These are the activations of a small network on made-up records, seen along a few directions, one row for each record.
Each row is followed by the record's values for the fields Geto, Mefe, Dete, Dokev.
Not every record has every field; a missing one is written none.
Other fields move the rows too, some of them a lot.
In the rows, zero is written as 500.
Random noise pushes rows far along 9 fixed directions. That doesn't count. These rows show it; they differ only by the noise:
[501 617 511 509 626 444 481 621 513 511 372 614 455 730 504 239 582 474
 637 884 498 356 458 620 578]
[504 558 437 627 767 467 502 467 514 463 608 673 315 607 390 447 550 367
 676 415 458 440 730 482 367]
[322 565 247 551 466 555 513 339 476 782 459 405 536 375 271 668 702 503
 504 322 470 616 513 511 567]
[497 747 552 401 604 566 519 456 619 439 353 219 631 572 613 439 535 541
 433 427 417 488 361 617 585]
[407 607 354 595 596 565 423 481 504 552 486 556 490 537 378 399 647 407
 581 684 528 424 584 554 509]
[409 709 461 488 655 569 533 502 655 490 257 426 623 623 524 320 656 520
 531 732 495 348 485 571 679]
[672 483 588 416 505 422 340 673 501 272 495 495 490 532 506 571 490 422
 397 565 472 535 427 613 444]
[412 528 394 579 618 436 607 543 488 686 440 579 356 481 221 503 658 440
 582 501 508 574 611 479 663]
[439 555 393 560 429 474 437 489 645 367 474 426 738 447 483 583 630 508
 430 393 532 575 514 554 391]
[401 694 498 620 403 461 546 622 641 362 524 257 740 395 431 366 588 473
 392 455 629 727 456 601 517]
[437 593 415 499 673 361 710 443 493 773 372 499 372 638 359 567 648 561
 628 273 394 561 515 492 634]

[486 602 422 528 428 494 454 644 420 539 503 360 552 507 410 503 651 449
 392 614 598 610 429 587 622]	Geto=z4, Mefe=s2, Dete=m2, Dokev=u1
[572 477 491 603 499 336 466 750 307 469 584 584 448 614 486 443 555 438
 445 733 669 469 552 451 524]	Geto=none, Mefe=s1, Dete=m4, Dokev=u2
[454 455 562 562 518 307 683 565 653 481 403 705 472 530 457 411 481 593
 633 464 444 587 560 472 494]	Geto=z4, Mefe=s2, Dete=m3, Dokev=u2
[624 465 649 554 592 292 642 780 458 389 496 609 326 595 490 440 502 465
 474 543 546 570 582 438 592]	Geto=z3, Mefe=s2, Dete=m3, Dokev=u1
[465 422 383 621 371 382 476 521 414 592 678 584 520 591 437 488 547 474
 610 478 623 551 545 499 342]	Geto=z3, Mefe=s2, Dete=m2, Dokev=u2
[404 412 418 596 243 457 592 510 501 664 497 492 599 343 465 516 548 587
 513 520 514 659 436 533 512]	Geto=z3, Mefe=s2, Dete=m2, Dokev=u1
[637 512 611 404 426 517 383 546 424 361 572 370 485 478 623 620 392 488
 364 388 427 599 378 567 425]	Geto=z3, Mefe=s2, Dete=m2, Dokev=u1
[450 596 432 455 345 476 536 470 535 568 462 252 756 595 561 522 590 576
 430 422 589 547 329 560 542]	Geto=z3, Mefe=s2, Dete=m5, Dokev=u2
[644 610 542 489 534 540 354 517 524 165 655 302 640 595 734 588 497 431
 354 295 513 472 504 542 272]	Geto=z3, Mefe=s2, Dete=m5, Dokev=u1
[399 746 400 693 530 447 623 416 466 613 668 374 552 661 584 314 580 513
 662 317 502 592 491 598 321]	Geto=z3, Mefe=s2, Dete=m2, Dokev=u1
[434 525 507 427 523 586 493 376 548 496 376 490 598 501 583 501 492 589
 477 535 483 373 473 451 544]	Geto=z4, Mefe=s2, Dete=m4, Dokev=u1
[568 508 528 579 659 556 485 588 335 471 647 476 246 336 353 602 478 334
 386 402 514 585 668 395 580]	Geto=none, Mefe=s1, Dete=m1, Dokev=u1
[342 687 559 636 854 694 663 398 576 527 508 468 342 368 399 255 427 414
 565 488 535 409 777 314 681]	Geto=none, Mefe=s1, Dete=m1, Dokev=u2
[600 530 578 408 589 234 614 769 456 457 271 550 493 767 424 540 643 556
 392 625 605 502 405 468 745]	Geto=z3, Mefe=s2, Dete=m1, Dokev=u1
[545 590 327 520 351 449 307 595 312 497 542 424 687 770 612 500 695 477
 433 766 640 400 331 635 411]	Geto=z3, Mefe=s2, Dete=m4, Dokev=u1
[518 606 382 589 508 554 405 552 522 359 504 399 678 541 554 529 684 418
 383 607 620 395 563 506 474]	Geto=z3, Mefe=s2, Dete=m3, Dokev=u2
[616 405 517 405 536 392 289 552 452 322 395 730 553 671 648 611 484 557
 457 686 475 296 467 466 358]	Geto=none, Mefe=s1, Dete=m1, Dokev=u2
[453 417 449 564 406 464 419 369 354 657 692 690 375 512 495 481 339 529
 664 439 419 561 468 507 220]	Geto=z4, Mefe=s2, Dete=m1, Dokev=u2
[648 431 680 336 687 440 710 709 586 524 246 537 306 637 424 453 531 485
 510 651 478 419 502 471 909]	Geto=z3, Mefe=s2, Dete=m5, Dokev=u1
[386 576 441 497 412 560 417 388 611 405 421 471 750 453 570 506 534 584
 440 489 506 489 438 514 403]	Geto=none, Mefe=s1, Dete=m3, Dokev=u1
[343 531 422 596 514 490 676 383 594 586 397 528 622 529 587 487 577 634
 553 412 498 447 612 378 537]	Geto=z3, Mefe=s2, Dete=m4, Dokev=u1
[549 382 659 440 262 528 471 520 597 303 580 322 639 198 585 603 315 531
 317 301 472 707 402 543 417]	Geto=z3, Mefe=s2, Dete=m4, Dokev=u1
[514 432 482 532 366 415 379 541 515 343 509 696 551 464 550 588 483 546
 452 516 434 600 458 521 283]	Geto=z4, Mefe=s2, Dete=m3, Dokev=u1
[537 537 504 494 510 512 350 553 389 470 467 563 506 587 633 433 484 504
 480 766 498 362 443 522 472]	Geto=none, Mefe=s1, Dete=m1, Dokev=u2
[642 664 569 444 464 425 300 856 287 305 448 396 511 574 481 481 618 403
 218 854 623 565 309 599 637]	Geto=none, Mefe=s1, Dete=m3, Dokev=u1
[411 566 429 558 435 646 442 378 528 558 640 286 567 307 425 484 491 427
 486 342 510 615 494 576 439]	Geto=z4, Mefe=s2, Dete=m1, Dokev=u2
[614 550 528 464 687 502 439 587 407 468 528 525 302 595 447 502 537 358
 499 577 485 419 549 512 560]	Geto=z3, Mefe=s2, Dete=m5, Dokev=u2
[561  77 268 512 291 252 373 604 446 549 418 887 620 603 422 853 705 572
 509 653 638 342 621 380 400]	Geto=z2, Mefe=s1, Dete=m4, Dokev=u2
[604 376 509 560 704 572 475 706 588 247 389 638 400 383 377 604 650 334
 367 705 586 343 825 360 718]	Geto=z1, Mefe=s1, Dete=m1, Dokev=u1
[442 670 397 387 523 587 417 446 411 599 310 316 576 517 442 662 654 542
 306 519 470 509 337 521 679]	Geto=z4, Mefe=s2, Dete=m1, Dokev=u1
[570 486 505 523 525 443 522 500 533 449 583 541 501 650 597 461 477 497
 631 418 463 471 512 570 348]	Geto=z2, Mefe=s1, Dete=m2, Dokev=u1
[629 462 518 308 587 428 343 534 551 395 309 629 576 832 636 502 551 536
 566 753 470 207 390 576 471]	Geto=z4, Mefe=s2, Dete=m2, Dokev=u2
[382 649 235 641 442 457 460 500 330 713 518 416 619 612 430 537 757 500
 476 586 658 486 498 494 512]	Geto=z2, Mefe=s1, Dete=m1, Dokev=u2
[561 374 475 436 382 452 409 541 389 670 465 663 405 596 563 454 487 530
 627 782 391 428 369 623 474]	Geto=z4, Mefe=s2, Dete=m5, Dokev=u2
[702 410 554 341 524 488 385 517 411 423 553 372 418 455 478 817 447 439
 338 242 455 539 460 495 475]	Geto=z2, Mefe=s1, Dete=m1, Dokev=u2
[554 457 561 532 750 652 475 438 685 230 508 492 502 366 533 567 443 396
 439 339 490 348 789 352 494]	Geto=none, Mefe=s1, Dete=m1, Dokev=u2
[601 584 675 436 476 358 602 622 455 436 580 316 486 624 599 431 410 532
 454 340 518 635 350 554 500]	Geto=z3, Mefe=s2, Dete=m5, Dokev=u1
[371 542 496 669 526 622 560 444 339 686 777 522 198 271 246 316 388 343
 599 453 538 690 624 454 501]	Geto=z3, Mefe=s2, Dete=m3, Dokev=u1

Which values does each new row have?
[496 322 573 429 381 499 510 444 446 642 595 529 417 381 372 475 312 490
 563 507 558 527 448 465 515]	Geto=z3, Mefe=s2, Dete=m4, Dokev=u2
[503 391 322 725 379 530 191 610 419 311 710 787 486 369 409 484 590 318
 513 820 571 482 669 548 218]	Geto=z4, Mefe=s2, Dete=m3, Dokev=u2
[434 462 281 473 390 414 451 526 296 835 460 546 466 608 257 622 733 487
 536 636 594 527 393 542 637]	Geto=z3, Mefe=s2, Dete=m2, Dokev=u1
[471 416 367 538 671 519 493 391 456 640 496 746 280 557 326 620 585 444
 649 438 406 429 673 442 482]	Geto=z4, Mefe=s2, Dete=m1, Dokev=u1
[446 624 444 551 464 525 453 514 420 542 565 366 647 623 559 330 532 483
 502 676 669 389 451 539 492]	Geto=z2, Mefe=s1, Dete=m4, Dokev=u2
[632 219 531 431 357 550 358 591 360 474 571 528 338 129 357 860 417 419
 265 408 447 662 531 430 554]	Geto=none, Mefe=s1, Dete=m1, Dokev=u1
[322 406 416 576 429 581 657 273 782 540 364 583 706 303 564 560 502 648
 564 351 432 452 648 372 475]	Geto=z3, Mefe=s2, Dete=m3, Dokev=u2
[546 453 571 618 596 527 438 583 639 151 691 588 461 321 381 503 453 312
 456 380 574 583 748 442 357]	Geto=z3, Mefe=s2, Dete=m5, Dokev=u1
[469 560 442 490 526 620 404 306 655 409 472 510 646 552 711 457 493 544
 600 472 348 359 496 587 295]	Geto=z4, Mefe=s2, Dete=m5, Dokev=u2
[447 401 511 453 331 497 558 624 627 541 319 358 627 238 339 585 587 538
 345 548 543 664 435 528 778]	Geto=z4, Mefe=s2, Dete=m1, Dokev=u2
[576 485 579 582 510 234 644 737 553 371 544 441 518 506 421 567 565 485
 424 262 587 725 555 486 512]	Geto=z4, Mefe=s2, Dete=m1, Dokev=u2
[374 562 358 648 506 459 605 415 428 686 641 490 474 543 418 479 581 487
 601 339 570 560 611 427 449]	Geto=z3, Mefe=s2, Dete=m5, Dokev=u2
[555 491 455 598 461 276 557 657 255 666 611 556 369 644 457 520 570 496
 544 479 532 620 452 527 469]	Geto=none, Mefe=s1, Dete=m1, Dokev=u1
[401 731 418 542 409 471 578 555 639 485 387 204 842 583 580 399 710 563
 425 497 586 568 367 622 582]	Geto=z4, Mefe=s2, Dete=m5, Dokev=u2
[468 621 604 596 645 348 770 724 556 535 483 357 407 475 272 355 579 435
 484 393 624 708 573 475 770]	Geto=z4, Mefe=s2, Dete=m1, Dokev=u2
[350 430 373 582 480 594 494 357 659 528 539 550 617 389 381 472 546 463
 593 474 614 446 676 427 474]	Geto=z3, Mefe=s2, Dete=m2, Dokev=u2
[543 555 737 491 425 361 618 550 564 424 563 489 523 600 742 226 254 614
 628 481 393 594 342 615 354]	Geto=z4, Mefe=s2, Dete=m5, Dokev=u2
[655 264 409 460 499 314 348 674 344 463 446 828 358 618 384 812 637 463
 438 610 484 471 550 458 463]	Geto=z4, Mefe=s2, Dete=m1, Dokev=u1
[445 640 588 426 530 681 584 455 858 256 226 184 838 340 699 508 539 621
 284 398 447 477 483 519 686]	Geto=z4, Mefe=s2, Dete=m1, Dokev=u1
